Each row below holds a small network's activations on one input, seen along a few directions.
Each table varies a few parts of the input and shows all the possible inputs, shuffled.
A made-up example of a description, with smaller parts first: one of 2 separate values, together with either a single point or one of 9 places along a line or (one of 5 places around a ring, together with one of 6 places along a line).
Shared parts are said once, and a part with two or three values counts as separate values.
In the rows, zero is written as 128.

Other details of the inputs vary at random and push rows far along two fixed directions, the same in every table; ignore that.

Rows:
row 1: [185  97  10  96  63  67 117 101  92  49 167 144 230]
row 2: [110 127 156 143 155 138 120 128 131 149 114 122  95]
row 3: [177 169 107 104  52 137 189 138 132 129 144 153 177]
row 4: [109 127 156 143 157 139 122 128 131 145 116 121  96]
row 5: [105 130 159 134 158 141 116 124 128 143 121 121  96]
row 6: [162 174 121 102  94 146 187 107 106 119 152 141 146]
row 7: [187 199 115  97  68 154 228 103  99 118 159 151 158]
row 8: [103 130 160 131 161 143 117 122 128 137 124 118  96]
row 9: [170 169 116 119  89 140 194 115 110 127 141 144 145]
row 10: [124  48  54 124 103  64  36 148 144  90 128 129 194]
row 11: [189 200 114  96  65 153 228 104  99 122 159 153 159]
row 12: [187 197 120  94  38 153 217 134 128 142 150 161 174]
row 13: [105 128 158 137 163 144 124 124 129 133 122 115  96]
row 14: [110 126 156 145 158 139 124 129 131 144 115 120  95]
row 15: [195 198 111 103  60 149 231 107 101 128 153 156 160]
row 16: [178 176 102  95  74 138 193 103 100 112 159 149 165]
row 17: [122  54  52 121 133  67  43 115 114  68 141 120 178]
row 18: [108 127 156 143 143 137 124 160 161 152 108 119 105]
row 19: [104 126 164 135 132 142 110 156 158 160 111 127 110]
row 20: [110 128 157 141 155 138 118 128 130 150 115 123  95]
row 21: [105 130 158 135 139 137 116 158 159 157 111 123 106]
row 22: [128  50  48 134 133  65  53 120 117  67 134 118 178]
row 23: [106 129 159 136 159 141 118 125 129 142 121 120  96]
row 24: [108 128 158 138 156 139 117 126 129 148 117 123  96]
row 25: [126  53  49 129 112  61  47 152 146  85 126 123 187]
row 26: [105 124 163 139 134 142 115 157 159 157 110 125 110]
row 27: [106 128 158 137 161 142 122 125 129 137 121 117  96]
row 28: [107 128 157 139 141 137 120 159 160 154 109 121 106]
row 29: [108 127 157 142 159 140 123 127 130 141 117 119  96]
row 30: [165 173 120 107  91 144 189 109 107 123 149 143 146]
row 31: [107 128 156 141 142 137 122 160 160 153 108 120 106]
row 32: [129  49  46 133 129  61  46 121 117  75 133 123 179]
row 33: [107 128 158 138 158 140 119 126 129 144 119 121  96]
row 34: [131  48  45 137 128  60  49 123 118  75 130 123 179]
row 35: [110 125 155 147 159 139 126 129 132 142 114 119  95]
row 36: [104 129 159 135 162 143 122 124 129 134 123 116  96]
row 37: [108 128 157 140 158 140 121 127 130 143 118 120  96]
row 38: [107 129 158 136 157 140 117 125 129 145 120 122  96]
row 39: [104 130 160 131 159 142 116 123 128 141 123 120  96]
row 40: [109 126 156 144 160 140 125 128 131 140 116 118  96]
Description of these inputs: one of 5 places along a line, together with either one of 2 separate values or one of 6 places along a line.
- The inputs of row 1 and row 16 match in every part but the place on the line of 5. If row 30 is changed in the same way as row 1 into row 16, which row does it become? => row 23
- The inputs of row 15 and row 9 match in every part but the place on the line of 5. If row 29 is changed in the same way as row 15 into row 9, which row does it become? => row 40
- Which other rows does row 20 become when the place on the line of 6 takes its other values? List them by row number. => row 5, row 17, row 24, row 38, row 39
- Which other rows does row 3 become when the place on the line of 5 takes its other values? List them by row number. => row 10, row 12, row 19, row 26

Rows:
row 41: [127  87  91 130 126  96  83 124 122 104 131 128 156]
row 42: [185 185 103  98  54 140 208 128 121 124 152 152 173]
row 43: [168 177 119 106  81 141 191 124 119 133 144 146 149]
row 44: [129  88  84 129 120  92  86 138 135 103 128 125 161]
row 45: [176 204 136 102  68 161 224 130 126 145 146 150 146]
row 46: [138  93  75 123 111  90  94 131 127  98 134 130 168]
row 47: [105 164 202 139 153 174 156 138 143 177 112 124  72]
row 48: [158 196 153 110  94 163 206 121 119 154 139 145 121]
row 49: [166 175 121 107  80 143 189 123 119 133 144 147 150]
row 50: [175 178 114 103  66 143 198 125 120 128 147 150 162]
row 51: [158 195 153 111  91 163 207 131 129 154 137 143 125]
row 52: [ 76 108 182 155 181 142  89 157 163 160  97 108  76]
row 53: [145  95  73 121  95  94 103 136 131  95 136 133 182]
row 54: [105 165 202 138 153 173 157 139 144 177 111 124  71]
row 55: [ 77 108 182 154 187 142  86 141 147 160 101 110  71]
row 56: [128  87  88 130 125  95  83 125 123 103 130 127 156]
row 57: [127  86  90 130 122  96  84 130 128 103 129 127 158]
row 58: [130  89  82 127 125  90  84 128 125 103 130 126 156]
row 59: [127  85  89 130 119  96  85 135 133 103 128 126 161]
row 60: [ 76 108 182 154 183 142  88 153 159 161  98 109  74]
row 61: [ 85 111 175 150 170 142  96 149 154 156 103 113  85]
row 62: [128  86  87 130 117  95  87 142 139 103 127 125 163]
row 63: [122  96  88 120 188 104  94  45  51  56 161 111 122]
row 64: [ 84 110 171 165 247 144 108  60  71 114 122  96  38]
row 65: [105 166 201 138 156 172 156 134 139 178 112 125  68]
row 66: [127  86  88 130 116  96  86 142 139 103 127 126 163]
- What do these inputs look like to the network? => either one of 2 separate values or (one of 4 places along a line, together with one of 6 places along a line)
